Each row has a name. After each piece below comes the name of the row it's from, unless a question asks for something else. Each question is about the rows just above it.

J549: [  0  -6  22  22   1 -45 -36   6  23  20  18  23  18  23  12 -21  25   6]
J26: [ 45  60   4  16  57  66  62  -7  -4  35  10 -13  29 -14  40  77  43  48]
J766: [ 25  23  -1 -20  12   3  11 -15  23  18  18  37   3   2  29   0   4 -11]
J468: [-13 -61  11 -27 -10 -45 -16 -35 -82 -79  21 -78 -73 -64 -42 -60 -66 -66]
J488: [ 12   3  30  23   0 -20 -15   4  23  25  18  11  -1   2  18 -11  37   3]
J616: [-25 -35  -1 -23 -21  35  38  14 -26 -30 -15 -23 -66 -23 -37  -7 -39 -34]
Which value is in both J468 and J766?
[11]
The one value in J26 and J468:
[-13]
[-20 -15 -11  -1   0   2   3   3   4  11  12  18  18  23  23  25  29  37] is which row reordered?
J766
Put [  3  37 -11  18   2  -1  11  18  25  23   4 -15 -20   0  23  30   3  12] back in order: which row is it?
J488

J768: [-1 33  7  5 -4  7 -4 -1 -5 23  8  2 12 -6 14  0  1]
J799: [ -2  10  -8  -6  12 -17  -2  -3  -3   5  -3  -7  -4   4   4  -2   6]
J435: [-10   6  41  -1 -26 -15   8  -3  -2  -2   4 -15  21   1 -12  -1  -2]
J295: [  4  -5  10   7 -26   4   7   5 -13  15  -4   1 -28   7   4  -6   5]
J989: [  8  -3   1   7 -16  -4  -2  -6  -1   4  -2   3  22   9   6  10  12]
J780: [  6 -17 -67  14  17  -4   7   3  18   6  -4 -12   3 -18  -7   1  12]
asked: [  6 -17 -67  14  17  -4   7   3  18   6  -4 -12   3 -18  -7   1  12]
J780
Which row holds these entries in another order? [-15   8  -3  -2  -2   4 -15  21   1 -12  -1  -2 -10   6  41  -1 -26]
J435
asked: [-10   6  41  -1 -26 -15   8  -3  -2  -2   4 -15  21   1 -12  -1  -2]
J435

J189: [ 25  -7   9 -30  57  13 -37 -35  49 -58  41 -69   3 -20 -19   4 -79  26
  57  70 -56  49  17  25  -7 -45 -15   8  19  31  61]
J925: [-39  30 -64   0 -79  -8 -63  25  70   1 -60 -71  -8 -79  35  59  11 -20
  48 -30  -2  78 -16 -20  47  -5  64  65  43  51  14]
J3: [ 77 -75  19 -64 -31  66 -35  67  56  47   7  25  14  38  35  51 -66 -31
 -25  74 -78 -37 -73  46  64 -12 -55  56   3  32 -15]
J891: [ -8  78   1  70  47 -16   0 -30  30  64  11  25  -5 -39 -80  64 -63  -2
  65  14 -20  35 -60  -8 -65 -71 -20 -79  43  59  51]
J138: [-38  59  46  33  30 -62 -36 -35  22  38  44  66  70  62  -6  49   1  11
 -12  57  61  10  64  29  45 -60 -69  29 -14 -14  41]
J625: [ 47 -16 -63   1  64  51 -80  30   0  35  43  -8 -20  25 -71  -8  70 -64
 -39  -2 -79  14  -5 -30  48  11 -60 -20  78  59  65]
[-39  30 -64   0 -79  -8 -63  25  70   1 -60 -71  -8 -79  35  59  11 -20
  48 -30  -2  78 -16 -20  47  -5  64  65  43  51  14] is in which row?
J925
asked: [ 77 -75  19 -64 -31  66 -35  67  56  47   7  25  14  38  35  51 -66 -31
 -25  74 -78 -37 -73  46  64 -12 -55  56   3  32 -15]
J3
Where do [ 25  -7   9 -30  57  13 -37 -35  49 -58  41 -69   3 -20 -19   4 -79  26
  57  70 -56  49  17  25  -7 -45 -15   8  19  31  61] appear?
J189
The row with [ 47 -16 -63   1  64  51 -80  30   0  35  43  -8 -20  25 -71  -8  70 -64
 -39  -2 -79  14  -5 -30  48  11 -60 -20  78  59  65] is
J625
[-63  25  70  64  48 -20  14  -8 -71  30  47 -80  11   1  51  78  -5 -64
  -8 -60  35  43   0 -16 -39  65 -79 -30  -2 -20  59] is which row reordered?
J625
[ 65  47 -16 -63   1  64  51 -80  30   0  35  43  -8 -20  25 -71  -8  70
 -64 -39  -2 -79  14  -5 -30  48  11 -60 -20  78  59] is which row reordered?
J625

J494: [ 17   1  19  36 -18  28 -59 -12 -61  43 -26 -10  63  27 -27  31  44 -23
  48  63 -55  56  -2 -20 -56   3  32 -60  51 -57  13  59  -6 -63   5]
J980: [-48  52  20 -31 -29 -28   2 -10  60 -14 -15  10  16 -63   2  45  24  -1
 -60 -23  57  64  63  60 -42 -41  32  57 -11   2 -52  22 -46  -8 -26]
J379: [ 23 -10 -56  32 -25  52 -13  -8 -61 -57  42 -55 -28 -52  13   7  42  35
  48  41  31  52  46  35  59 -56  44 -39 -18  34  -9 -34 -46 -44 -44]
J575: [ 63 -11  -7  60  60   5 -43 -62 -49  13  34 -61  18 -48 -23 -12  47  59
  38 -38 -49  -4 -28 -60  38  -6   3  47  57   5   8  49  17  -7 -39]
J140: [-58 -22  50   3 -30  62  57 -18 -52 -30  24  31 -18  -2  -2  26  -9  49
  -5   4 -13  37  29  38  27  38  -1 -16 -47   5 -12  58 -28  32  40]
J940: [ 29 -50   7  53 -61  63  63  24  58  10 -38   0 -12 -61 -44  17  11  -9
 -18  45 -19  18  57 -60 -11 -36 -25  53  24  24 -59  43   3  25  40]
J539: [  2 -63 -14  22  63 -31  57 -26  24 -10 -48  52  60  10   3  45  64 -52
 -15  32 -46 -28  16 -41 -29   2  -1 -11 -60  57  -8 -42  20  60 -23]
The row with [ 23 -10 -56  32 -25  52 -13  -8 -61 -57  42 -55 -28 -52  13   7  42  35
  48  41  31  52  46  35  59 -56  44 -39 -18  34  -9 -34 -46 -44 -44] is
J379
The row with [  2 -63 -14  22  63 -31  57 -26  24 -10 -48  52  60  10   3  45  64 -52
 -15  32 -46 -28  16 -41 -29   2  -1 -11 -60  57  -8 -42  20  60 -23] is
J539
Put [ 18 -48 -23 -12  47  59  38 -38 -49  -4 -28 -60  38  -6   3  47  57   5
   8  49  17  -7 -39  63 -11  -7  60  60   5 -43 -62 -49  13  34 -61] back in order: which row is it?
J575
[-63 -60 -52 -48 -46 -42 -41 -31 -29 -28 -26 -23 -15 -14 -11 -10  -8  -1
   2   2   2  10  16  20  22  24  32  45  52  57  57  60  60  63  64] is which row reordered?
J980
Put [-23  60  20 -42  -8  57 -60 -11  -1   2 -29 -41  16 -28 -46  32 -15 -52
  64  45   3  10  60  52 -48 -10  24 -26  57 -31  63  22 -14 -63   2] back in order: which row is it?
J539

